These are the activations of a small neural network, seen along a few directions. Each row is one input.
Each table varies a few parts of the input and shows all the possible inputs, shuffled.
A made-up example of a description, with smaller parts first: values(3) and (point or ring(9) or (line(4) and ring(5))).
Shared parts are said once, and a part with two or three values counts as separate values.
(in the rows, 128 means zero)

Other details of the inputs shift rows strongly along two fixed directions, in all tables alike. That doesn't count.

Rows:
R1: [124 136 102 115 106 132 155 103  80 155 112  95 166]
R2: [132 123 123 118 122 123 128 115 123 138 124 123 123]
R3: [127 124 146 141 145 132 111 152 161 101 138 146  94]
R4: [144 119 140 127 128 124 109 125 151 141 140 154 117]
R5: [139 114 137 123 150 122 104 130 174 124 157 166 122]
R6: [135 126 146 143 131 139 109 142 148 125 133 150 111]
R7: [131 128 147 135 143 121 115 154 155 114 145 161 128]
R8: [134 119 130 124 144 131 114 126 159 125 148 146 123]
R9: [147 123 122 124 106 143 117  99 119 170 125 128 140]
R10: [ 88 150 132 140 134 104 172 169  91  61  95  86 100]
R11: [ 78 145 128 127 150  77 178 177  97  34 101  87  85]
R12: [131 124 111 122 130 151 124 104 128 145 134 119 141]
R13: [130 129 146 139 145 130 115 154 157 111 143 156 124]
R14: [138 121 136 125 139 118 114 131 154 133 149 161 133]
R15: [123 122 143 136 147 127 112 147 161 101 139 143  92]
R16: [128 141 117 131  88 126 148 112  74 162  92  93 157]
R17: [117 138  96 108 113 119 163 102  79 139 111  85 157]
R18: [145 113 116 115 116 143 114  91 130 165 132 125 130]
R19: [121 130 120 128 137 139 132 127 128 119 131 119 132]
R20: [146 124 127 131 101 139 118 108 117 183 127 136 170]
R21: [137 129 115 127 118 159 125 106 120 156 130 118 151]
R22: [120 138 133 135 123 118 142 142 109 114 110 116 120]
Each input here is: values(2) and (point or ring(10)).
Changing only the values(2) part turns R17 into R2. The same change can be made to R1. Which row results? -> R9
Which other rows does R16 become when the values(2) part takes its other values? List them by row number. -> R20

Rows:
R23: [134 111 160 144 159 136  88 151 198  96 151 170  67]
R24: [142 116 164 150 141 127  86 159 184 115 146 179  86]
R25: [135 121 104 117 121 166 123  86 123 153 129  99 118]
R26: [ 85 148  98 106 138  92 191 133  65  71  99  65 126]
R27: [146 107 153 144 155 162  70 131 206 126 161 175  82]
R28: [ 57 173 146 145 126  32 222 224  41  15  63  70 115]
R29: [101 157 119 134  98 115 181 140  45 113  73  69 142]
R30: [106 147 100 110 131 107 174 127  85 106 114  89 155]
R31: [166 113 171 151 119 139  79 142 182 173 152 201 143]
R32: [117 115 144 130 183 125 103 161 198  66 166 164  77]
R33: [152 119 174 152 127 123  86 160 176 137 142 189 107]
R34: [112 147  91 109 105 113 180 106  52 144  98  71 183]
R35: [124 135 118 134 108 149 135 116  99 139 108 101 123]
R36: [132 140 102 122  83 131 155  95  61 183  99  89 196]
R37: [153 105  81 102 109 195 105  39 128 205 143 104 150]
R38: [146 121 114 110 121 132 121  95 132 167 142 139 157]
R39: [182 105 109 111  92 164  89  54 137 250 151 159 193]
R40: [135 127 174 145 144  78 111 190 173  96 144 188 122]
R41: [147 114  83 102 109 177 119  50 106 198 137 104 169]
R42: [ 87 135 156 142 189  96 140 202 170   7 140 136  50]
Describe the family of inputs behind these rows. -> values(2) and ring(10)
Changing only the values(2) part turns R33 into R29. The same change can be made to R24. Which row results? -> R35
